Each row below holds a small network's activations on one input, seen along a few directions.
Each table varies a few parts of the input and shows all the possible inputs, shuffled.
Descriptions start from the smaller parts, as in this example, which fits no table here: one of 2 separate values, together with either a single point or one of 11 places around a ring or (one of 4 places along a line, together with one of 8 places around a ring).
Shared parts are said once, and a part with two or three values counts as separate values.
In the rows, zero is written as 128.

Other details of the inputs vary at random and push rows far along three fixed directions, the same in every table; ignore that.

Table:
r1: [130 128 134 104 134 121 120 136 139 128 136 136 130]
r2: [125 130 179 166 197 188 171 142  17 155 119 191  15]
r3: [115 126 132 121 136 125 118 134 145 126 136 136 134]
r4: [133 122 135 108 122 122 114 126 140 134 129 140 127]
r5: [120 120 128 118 124 131 111 124 144 136 132 143 128]
r6: [189 161 107 179 135 143 134  96 129 141 159  67 136]
r7: [100  84  89 148  90 121 162 162  75  85  46 139 174]
r8: [121 129 135 114 137 117 119 138 143 127 137 132 129]
r9: [180 154  89 174 137 141 142 101 134 149 166  67 131]
r10: [110 148 139 109 118 126 130 113 137 116 130 139 136]
r11: [121 120 149 121 127 124 108 123 140 122 129 133 133]
r12: [ 89  86  98 159  93 119 161 167  81  83  48 137 176]
r13: [174 150 110 187 134 135 138 101 129 144 161  54 128]
r14: [119 126 130 115 133 134 115 128 144 127 137 143 138]
r15: [108 150 136 111 129 118 139 122 135 122 134 131 123]
r16: [121 124 123 114 133 134 115 124 143 130 135 143 135]
r17: [131 123 135 109 124 119 117 136 145 137 127 132 121]
r18: [132 126 128 101 134 121 120 132 139 131 134 135 128]
r19: [126 127 134 109 130 132 112 126 141 125 135 143 139]
r20: [122 122 128 110 127 118 116 134 143 138 136 135 120]
r21: [169 115  59 200  92 126 186 136  66 102  75  63 173]
r22: [116 121 146 118 133 113 114 134 141 127 135 125 124]
r23: [128 122 133 116 120 130 110 126 147 133 126 139 129]
r24: [ 94  81  93 150  85 106 163 177  85  95  46 129 160]
r25: [114 119 145 126 129 127 110 125 142 124 131 132 132]
r26: [128 121 152 115 127 117 110 126 140 122 130 129 130]
r27: [116 148 141 103 118 118 133 117 135 114 128 136 132]
r28: [121 121 130 121 123 132 112 127 149 135 128 139 128]
r29: [190 153 100 177 125 144 134  93 126 153 154  71 128]
r30: [194 158 103 167 133 140 139 101 125 142 160  67 134]
r31: [131 123 134 106 125 118 117 132 140 139 131 136 122]
r32: [117 120 126 120 124 125 114 134 150 136 131 135 125]
r33: [125 122 151 112 131 112 113 132 140 126 132 126 126]
r34: [123 125 123 107 136 121 121 134 141 132 138 136 127]
r35: [122 126 129 110 136 121 122 138 142 129 140 135 129]
r36: [116 124 127 117 135 128 120 134 143 129 139 139 134]
r37: [116 150 140 104 124 116 138 120 134 119 131 131 126]
r38: [116 120 125 117 125 124 114 130 145 137 135 138 126]
r39: [134 122 137 111 121 123 114 130 145 133 126 136 125]
r40: [101 147 132 117 125 124 137 120 137 119 133 134 130]
r41: [108 153 172 174 183 199 182 115  24 151 127 188  21]
r42: [132 130 142 110 133 123 113 130 139 122 132 137 132]
Description of these inputs: one of 6 places around a ring, together with either a single point or one of 6 places along a line.
The inputs of r10 and r15 match in every part but the place on the ring of 6. If r29 is changed in the same way as r10 into r15, which row does it become?
> r20
The inputs of r16 and r34 match in every part but the place on the ring of 6. If r25 is changed in the same way as r16 into r34, which row does it become?
> r22
List by row number the other rows that have the place on the ring of 6 in common with r2.
> r1, r17, r18, r31, r33, r37
Which other rows does r39 become when the place on the line of 6 takes its other values? List them by row number.
> r4, r21, r26, r30, r42
Which other rows does r6 become when the place on the line of 6 takes its other values? List them by row number.
> r7, r11, r19, r23, r29

Table:
r43: [119 104 126 136 116 138  93 115 161 150 135 140 130]
r44: [126 151 161 110 103 116 121 109 147 121 127 126 123]
r45: [131 107 145 108 143  99 107 134 140 131 141 111 120]
r46: [241 149  79 202 122 134 150 119 113 140 132  23 151]
r47: [140 155 158 150 195 190 169 119  40 153 153 180  44]
r48: [100 139 127 113 137 120 123 111 149 123 148 124 134]
r49: [105 106  98 133 109 133 168 173  86  94  59 154 160]
r50: [ 86  95 105 149 119 119 164 169  82  87  81 144 165]
r51: [115 111 103 120 130 132 113 138 158 152 147 139 124]
r52: [140 134 133 155 180 202 162 125  50 183 145 187  20]
r53: [148 137 159  97 119  91 122 138 141 133 125 116 112]
r54: [ 93 112 101 137 105 128 168 148  73  78  68 157 170]
r55: [125 132  99 108 115 142 113 116 152 145 139 151 129]
r56: [125 133 145 105 118 124 115  95 140 118 135 129 133]
r57: [149 119 141  91 133 101 115 124 135 129 134 118 122]
r58: [147 108 143 122 145 118  96 156 153 134 133 124 128]
r59: [143  89 121 121 131 115  92 145 154 157 137 129 116]
r60: [111 119 104 127 126 138 108 123 160 150 144 144 128]
r61: [140 108 148 116 145 112 100 143 139 127 147 120 136]
r62: [116 168 140 100 113 113 138 114 147 124 133 131 123]
r63: [129 151 121 107 130 141 118 122 153 123 133 148 143]
r64: [140 135 143 118 122 143 105 114 152 125 126 143 142]
r65: [192 151  90 228 117 146 148  89 107 127 150  26 167]
r66: [108 139 129 122 142 131 116 120 145 117 152 136 148]
r67: [236 147  83 197 122 125 155 107  99 131 145  21 159]
r68: [135 114 122 118 107 143 101 107 153 148 130 148 130]
r69: [123 162 140  95 118 107 144 127 146 129 138 126 120]
r70: [119 131 123 120 145 133 118 144 159 130 143 134 138]
r71: [107 132 127 108 143 114 129 123 147 127 152 122 129]
r72: [ 69 119 122 150  97 109 175 160  88  94  64 134 142]
r73: [123 124 147 136 132 141  98 124 160 129 132 133 141]
r74: [107 123 148 123 126 123 105 106 146 122 141 119 133]
r75: [102  95 124 145  94 131 153 142  72  79  61 152 169]
r76: [114 139 125 126 142 139 113 130 161 126 140 140 140]
r77: [106 149 143 111 128 105 135 136 154 131 144 119 119]
r78: [123 161 158 148 187 187 172  98  39 153 144 174  30]
r79: [110 141 163 128 111 115 111 118 156 124 135 116 122]
r80: [132 125 162 114 127  90 113 148 147 134 133 108 108]
r81: [155 102 118 102 121 121  96 139 144 157 129 135 121]
r82: [ 90 105  98 123 103 111 179 153  72  88  68 141 152]
The inputs of r60 and r72 match in every part but one. If r51 is changed in the same way as r60 into r72, which row does it become?
> r77
The inputs of r44 and r56 match in every part but one. If r69 is changed in the same way as r44 into r56, which row does it become?
> r82
Describe the family of inputs behind these rows.
> one of 2 separate values, together with one of 4 places along a line, together with one of 5 places along a line
Which other rows does r62 become when the choice among 2 separate values takes its other values? List them by row number.
> r72
Which other rows does r52 become when the place on the line of 4 takes its other values? List them by row number.
> r55, r68, r81
Which other rows does r57 become when the choice among 2 separate values takes its other values? List them by row number.
> r45

Table:
r83: [111 140 154  99 126 122 134 126 122 119 121 153 114]
r84: [114 132 146 102 134 132 125 126 122 121 125 160 122]
r85: [128  99 107 135 115 129 131 149 113 123  99 136 143]
r86: [125 106 108 133 118 128 137 145 112 117 100 137 148]
r87: [106 121 150 118 132 140 114 125 128 124 123 160 120]
r88: [113 111 122 146 110 131 136 133 110 109  98 133 149]
r89: [152 156 111 136 115 107 140 112 143 120 144  74 153]
r90: [188 136 108 207 154 160 166 121  67 167 139  83  73]
r91: [143 104 123 127 117 122 114 138 130 131 113 127 135]
r92: [115 127 156 105 139 125 121 134 125 120 126 152 117]
r93: [120 145 130 115 113 109 147 127 127 116 119 118 133]
r94: [100 122 136 118 137 139 117 131 135 131 132 161 119]
r95: [143 134 162  94 145 123  86 118 170 147 166 133 111]
r96: [160 124 136 129 128 119 108 123 145 142 141 105 123]
r97: [126 133 112 119 120 128 135 126 126 119 122 133 145]
r98: [125 137 133 118 118 115 135 125 124 111 120 121 142]
r99: [106 119 139 118 135 144 117 127 131 129 128 164 122]
r100: [113 116 133 106 142 132 119 142 132 134 130 161 117]
r101: [100 121 137 117 137 139 119 130 135 131 133 161 119]
r102: [169 128 110 144 115 106 120 124 151 139 140  71 143]
r103: [120 103 131 106 135 128 110 146 134 144 125 158 109]
r104: [128 149 146  87 151 122 101 118 173 143 174 137 114]
r105: [121 140 110 116 115 123 145 127 129 124 122 131 135]
r106: [110 111 111 144 112 136 137 135 114 114  98 136 148]
r107: [143 143 103 152 115 119 128 112 155 129 145  78 154]
r108: [121 114 107 130 118 129 141 141 111 113 101 137 148]
r109: [103 117 129 143 113 118 141 138 115 108 101 121 142]
r110: [167 112  87 153 107 122 127 131 133 135 118  89 154]
r111: [113 126 134 135 120 118 129 129 133 117 123 118 140]
r112: [118 119 157 107 140 124 116 138 127 125 126 152 117]
r113: [158 156  93 134 107 124 141 105 144 128 138  89 154]
r114: [128 140 123 116 110 123 139 121 125 116 115 129 140]
r115: [159 162 146 121 137 125  92  87 188 145 190  91 132]
r116: [104 123 160 118 133 131 116 127 129 121 124 152 117]
r117: [113 127 134 136 120 117 128 129 133 117 122 118 140]
r118: [125 121 119 124 127 116 129 141 133 125 125 123 137]
r119: [185 153 115 203 154 171 171 106  60 146 138  92  90]
r120: [105 124 159 119 134 130 115 127 128 121 125 153 118]
r121: [114 119 126 130 120 112 146 146 109 107 102 123 140]
r122: [149 134  85 149 115 121 145 127 131 121 127  89 159]
r123: [118 111 125 132 119 111 141 149 111 111 101 122 141]
r124: [136 159 120 115 124 119 138 113 145 135 149 110 125]
r125: [130 100 119 136 113 125 129 147 110 118  96 132 143]
r126: [121 121 127 138 116 131 123 124 128 116 115 130 146]
r127: [156 174 127 102 141 117 107  95 186 148 194  93 130]
r128: [111 111 111 146 112 134 136 135 114 113  99 137 150]
r129: [136 153 146 153 181 180 162 116  64 159 150 163  46]
r130: [135 135 146  93 148 122  91 125 175 154 172 135 109]
r131: [132 140 117 134 131 136 117 112 154 139 153 115 132]
r132: [116 109 131 109 138 132 115 145 132 139 128 159 113]
r133: [103 115 117 143 115 122 143 140 117 113 106 126 144]
r134: [135 118 124 125 122 125 123 134 128 121 117 129 144]
r135: [ 98 126 145 118 138 130 120 133 134 129 133 154 115]
r136: [146 134 167 163 181 169 149 129  62 164 143 149  36]
Describe the family of inputs behind these rows.
> one of 6 places around a ring, together with either one of 3 separate values or one of 6 places along a line
The inputs of r104 and r119 match in every part but the place on the ring of 6. If r124 is changed in the same way as r104 into r119, which row does it become?
> r114
The inputs of r116 and r131 match in every part but the place on the ring of 6. If r120 is changed in the same way as r116 into r131, which row does it become?
> r94
Which other rows does r107 become when the choice among 3 separate values takes its other values? List them by row number.
> r133, r135
Start at r102 and move only the place on the line of 6, one step at a time. The first step leads to r136. Which rows follow, in order?
> r123, r121, r89, r93
List by row number the other rows that have the place on the ring of 6 in common with r106.
> r85, r86, r97, r99, r108, r110, r113, r128
Which other rows does r111 become when the choice among 3 separate values takes its other values? List them by row number.
> r109, r117

Table:
r137: [119 132 102 118 126 144 157 139 102 129 111 160 119]
r138: [101 102 133 157 121 137 129 138 112 135 109 139 110]
r139: [133 142 150 104 141 157 105 105 138 131 146 165 125]
r140: [110 138 166 122 136 121 103 120 159 144 155 127 101]
r141: [123 103 145 140 144 115 135 162 100 125 110 128 113]
r142: [114 141 116 112 126 129 164 135  94 121 113 148 116]
r143: [133 130  69 175 120 129 161 132 120 131 129  86 151]
r144: [128 145 164  98 125 127 113 108 143 141 141 147  97]
r145: [110 127 154 126 153 152  99 115 147 132 158 154 123]
r146: [150 103 125 120 130 134 134 150  95 132 100 149 117]
r147: [133 113 150 124 138 110 144 153  93 118 106 127 110]
r148: [158 162 134 141 111 108 124  98 161 134 154  64 130]
r149: [122 135 144 130 126 141 142 119  90 105 106 151 133]
r150: [127 132 140 116 147 159  92 104 153 136 156 155 129]
r151: [159 169 134 142 129 121 124  91 153 115 160  74 155]
r152: [108 120  95 134 134 147 147 142 109 133 115 159 120]
r153: [146 113 139 116 129 118 141 148  89 124 102 140 113]
r154: [164 102  92 178 122 120 137 146 115 131 120  76 148]
r155: [113 162 142  87 148 116 132 119 152 134 164 133 108]
r156: [150 116  86 184  98 137 141 116 118 137 108  88 145]
r157: [141 164 100 136 134 111 133 113 169 139 175  71 144]
r158: [113 145 167 123 154 135 104 113 152 125 161 137 124]
r159: [ 93  60  94  54  69  62  73 179 203  86  77 143 230]
r160: [124 116 131 134 111 142 139 127 105 133  96 151 113]
The inputs of r139 and r150 match in every part but one. If r137 is changed in the same way as r139 into r150, which row does it become?
> r152
Describe the family of inputs behind these rows.
> one of 4 separate values, together with one of 6 places around a ring
Which other rows does r157 become when the choice among 4 separate values takes its other values? List them by row number.
> r140, r141, r158
